-0.1,0.8,-1.3,1.6,0.3,0.2 -> 1.6, -1.3

-0.133,0.114,0.068,-0.158 -> 0.114, -0.158

-0.17,-0.08,0.09,0.03,-0.04,0.15,-0.02 -> 0.15, -0.17

10.80,5.84,-16.15,-13.51,19.09,10.20 -> 19.09, -16.15

0.20,0.01,0.12,0.10,0.11,0.02,0.12
-0.16,0.13,0.12,0.06,-0.05,0.18,-0.06
-> 0.20, -0.16

0.09,0.02,-0.14,0.10,-0.05,0.05 -> 0.10, -0.14

0.05,0.12,-0.11,-0.17,0.01,0.06
0.17,0.16,-0.12,0.09,0.07,-0.04
-> 0.17, -0.17
---
4,6,5,6,2,5,5
6,6,6,5,5,5,5
5,5,5,7,5,7,7
-> 7

3,1,8,3,4 -> 4

5,4,7,2 -> 2

-588,422,534,-287,74,-625 -> -625

143,62,224,105,72,150 -> 150

-26,41,-41,-46,-49 -> -49

19,49,86,10,70
27,51,50,9,44
-> 44

890,418,229,911,786,562,623 -> 623
---
[[-13 -11 -43  16 -17 -30 -25]
 [  4 -24 -35  26 -10 -30  -5]] → 26, -43

[364  39 811 583 918] → 918, 39

[50 95 24 31] → 95, 24

[61 46  8 77 27] → 77, 8

[-911  -87 -437 -752 -483  550  132] → 550, -911

[75 18 50 43 23 52] → 75, 18

[4203 2872 5750 5363 8865 1349 3780] → 8865, 1349

[7 4 0 4 5 8 4] → 8, 0

[ 171  603  331 -539 -128  125] → 603, -539
---
[ 65.0  68.1 -55.6 -23.0  -9.5] out -23.0

[[  1.2  -1.0  -2.7   9.5   4.3]
 [ -7.8  58.9   3.4  27.7 -34.7]] out 27.7

[[ 64.5  38.2  -3.6  18.3 -23.2]
 [-37.5 -20.9  -9.2   2.8  19.8]] out 2.8

[ 61.9  -6.0  -4.6 -33.6 -13.0 -53.2] out -13.0

[[ -4.5  31.4  -5.8 -11.5  52.5  -3.0   3.7]
 [  0.5  33.5   3.2  -6.2  34.4  -0.8 -20.4]
 [-20.6  28.2 -20.5 -27.5   4.2 -21.9  40.0]] out -21.9

[36.4 43.3 57.2  8.3] out 57.2

[-14.4  43.7 -73.2  42.1] out -73.2

[[-42.6 -29.7  25.6 -54.7 -17.6 -33.6  20.2]
 [-45.8  -6.9   5.7  -8.2  37.6  -0.8  10.3]] out -0.8
---
Input:
[[ 46.3  15.9  14.8  14.8  -8.8  11.3  -7.9]
 [ 22.8  20.4  -9.1   2.0  18.1  14.1  -6.3]
 [  9.0 -10.9 -25.7  15.8  -7.4 -69.8   9.4]]
Output: 22.8

Input:
[[ 16.0 -16.2   2.4 -54.3]
 [ 22.1 -16.7   2.6 -61.3]
 [-61.8 -30.5   2.0 -18.1]]
Output: 22.1

Input:
[[ 61.5 -32.9 -24.5  54.8  17.4  -8.4   7.6]
 [ 21.3  24.3 -59.9 -24.5  47.3 -29.1 -25.4]
 [-16.3 -34.0 -19.8  43.9  62.7 -32.6 -11.1]]
Output: 21.3

Input:
[[ 56.6  12.1  -1.8 -25.2]
 [ 58.5  33.1 -13.0  -5.3]
 [ 60.6  27.1 -11.8  -5.4]]
Output: 58.5

Input:
[[ 10.3  -9.4  54.6   0.5  15.9   3.9]
 [-13.4 -42.6 -30.6 -13.1 -17.9   2.5]
 [-21.5 -32.6 -16.3 -31.1 -26.3  -3.0]]
Output: -13.4

Input:
[[ 21.0 -58.3 -23.8 -39.5 -47.4  15.9]
 [ 16.4 -12.2  16.4  22.9 -62.6 -23.8]
 [ 28.4 -38.6 -32.0   1.5 -29.0  -0.9]]
Output: 16.4

Input:
[[-24.4 -45.0 -49.3   1.6]
 [ 55.3  38.5  37.2  14.8]
 [  3.7   7.7 -55.2  33.3]]
Output: 55.3
---
[[  6.4   9.7   0.4  -8.2 -19.4  -1.5   4.4]
 [-12.8  20.4  40.6  18.5 -59.7 -23.4 -19.1]] Answer: -12.8

[[-51.4  58.1  69.8 -62.1  48.3]
 [ 30.3 -29.2  30.4  51.5 -15.7]] Answer: 30.3

[[ -5.0  33.3   1.0 -41.5  64.2 -26.9 -54.7]
 [  5.3  51.8  30.4  19.2  52.6  49.9  69.6]] Answer: 5.3

[[  0.3 -34.4  -4.9   0.8 -52.7 -10.6  24.4]
 [  6.2  11.0  19.5   4.5  49.7  16.2 -40.3]] Answer: 6.2

[[ 53.6 -10.5 -19.1 -69.1]
 [-24.3 -71.8 -33.5  40.7]] Answer: -24.3

[[ 7.4 54.4 -1.0 11.1 41.8  9.4]
 [-0.7 48.6 -9.8  8.5 32.4 26.4]] Answer: -0.7

[[-23.2 -11.6   5.1 -52.1 -12.3 -27.1]
 [-23.7 -66.7 -47.3 -62.5 -48.3 -67.2]] Answer: -23.7

[[ 53.0  40.6  29.3 -20.3  72.6]
 [ 13.0 -19.5  10.4  18.4  25.6]] Answer: 13.0
---
array([ 1.1,  1.8,  1.3,  1.8, -1.2,  0.1]) -> 0.1, 1.1

array([ 0.55, -0.06,  0.38,  1.02, -1.24]) -> -1.24, 0.55

array([[ 0.46,  0.73, -1.42,  1.69, -0.09],
       [ 0.09,  0.08, -1.60,  1.14,  0.95],
       [ 1.58,  2.08,  1.08, -0.33,  0.73]]) -> -0.09, 1.58

array([ -3.98, -13.11,  12.73,  -2.64, -13.52,  -2.00, -18.21]) -> -18.21, -3.98

array([[  5.8,  14.9,   4.9,   7.6, -18.6],
       [  4.9,  -2.6,   2.5,   2.5,  10.2],
       [-20.4,  -1.0, -22.9, -16.7,  -7.7]]) -> -18.6, -20.4

array([ 18.659,  -2.451, -14.745,   6.074,   5.597]) -> 5.597, 18.659

array([ 0.13,  0.02, -0.18,  0.14, -0.19,  0.01]) -> 0.01, 0.13
---
[ 17.3  -1.8 -12.3  22.2 -33.5  12.8 -71.3] >> 17.3, -71.3

[ 54.6  -4.5  40.9  23.4 -26.8  21.0] >> 54.6, 21.0

[ 10.0  37.8 -57.9  66.0  17.0  20.1] >> 10.0, 20.1

[[ -2.4  60.7  -9.5   3.0 -19.0 -72.1]
 [ 19.3  -6.3  11.3  27.1 -32.2   6.0]] >> -2.4, 6.0

[-23.6  29.3  60.5   7.1   2.4  27.6] >> -23.6, 27.6

[[-20.6  -8.6 -40.7  31.6]
 [ 54.2  34.7  58.2 -43.6]
 [ 13.0  12.9  38.3 -13.4]] >> -20.6, -13.4

[[  6.9  55.4  -9.3  55.2 -29.8]
 [ 40.1 -39.9 -58.8 -28.8   0.4]] >> 6.9, 0.4
---
[[-33.2  32.2 -19.5  -4.2  23.8]
 [-43.1  -8.7   2.3  37.8  53.5]
 [-49.6 -32.0 -51.5   9.0  53.2]] 53.2

[[ -1.6  -4.2  -2.4  -0.5   2.0  -1.4]
 [ 14.2 -11.1  -1.9  10.6 -31.1   3.2]
 [-23.7  39.2  12.7 -20.9  58.8  -1.2]] -1.2

[[ 42.1  56.4 -30.6  21.9 -44.0  -4.4  42.4]
 [ -2.8 -21.0  11.2   3.7   6.1 -14.3 -10.2]
 [ 19.6  21.2   6.0  -9.9  14.4  25.1  18.1]] 18.1

[[ 30.7 -10.2  -6.0   7.3 -25.3  -6.8 -39.7]
 [ 52.4  10.1 -25.2  13.7 -21.4 -15.7 -25.7]
 [ 11.9  -1.0  13.6   3.4  -4.2  -2.1 -31.3]] -31.3

[[ 22.8  22.8  -5.0   9.6]
 [-40.4 -40.4   8.8 -16.5]
 [ 69.6  69.6 -15.2  28.9]] 28.9

[[-22.5  -3.8  18.5 -58.1   3.0 -13.5  26.2]
 [ 15.9   3.0 -12.5  39.1  -1.8   9.2 -17.9]
 [ 10.3   2.0  -7.9  24.8  -1.1   5.9 -11.5]] -11.5

[[  7.8  12.4  19.3   3.4  -2.4  -6.3  -5.2]
 [-21.3 -32.6  -2.9 -12.2  -2.5   2.2   6.6]
 [  5.0  -3.0  52.1  16.6   8.5  11.3  14.6]] 14.6

[[ 19.8 -40.9  35.0  35.6]
 [ -5.2   3.9 -69.1  -2.0]
 [  1.6 -64.0  27.9  -9.5]] -9.5

[[ 45.7  29.3  18.8   3.3   7.7 -69.3]
 [-15.9  57.8 -65.4 -12.7  -8.4   2.9]
 [ 26.9  38.2  28.1  -7.0 -28.2 -65.9]] -65.9

[[ -0.6  -8.5  12.0   0.6  20.4]
 [  3.9  17.4  43.0   2.2 -47.1]
 [  7.8  -4.5   2.8 -13.7 -52.1]] -52.1
---
Input:
[[ 36.8 -14.9   4.7  26.3  -0.9]
 [-68.9  25.3  -7.1 -35.7   3.3]
 [  1.6  -0.1  -0.4   0.8   0.1]]
Output: 26.3

Input: [  4.0  17.2  61.6   2.8  22.1 -43.0   8.6]
Output: 22.1

Input: [-36.2  -0.3 -68.4  48.1 -47.6 -42.5]
Output: -0.3

Input:
[[-24.1  58.7 -14.5   3.6  18.3 -21.4 -59.1]
 [ 19.2 -50.1  40.9 -23.0 -49.6  31.2  50.1]]
Output: 50.1

Input:
[[ -1.1  -3.7  -3.4   2.1  -2.2]
 [-11.6 -54.6  31.1  -8.2  -2.2]
 [-12.7 -60.1  29.5  -7.7  -4.5]]
Output: 29.5

Input:
[[-56.6 -66.7  67.4  23.9  -3.9]
 [  1.3   2.0  -3.4  -1.9  -0.7]]
Output: 23.9

Input: [-46.0  42.7 -53.3  32.3 -57.7]
Output: 32.3

Input: [ 58.6 -18.9  12.0 -53.7]
Output: 12.0
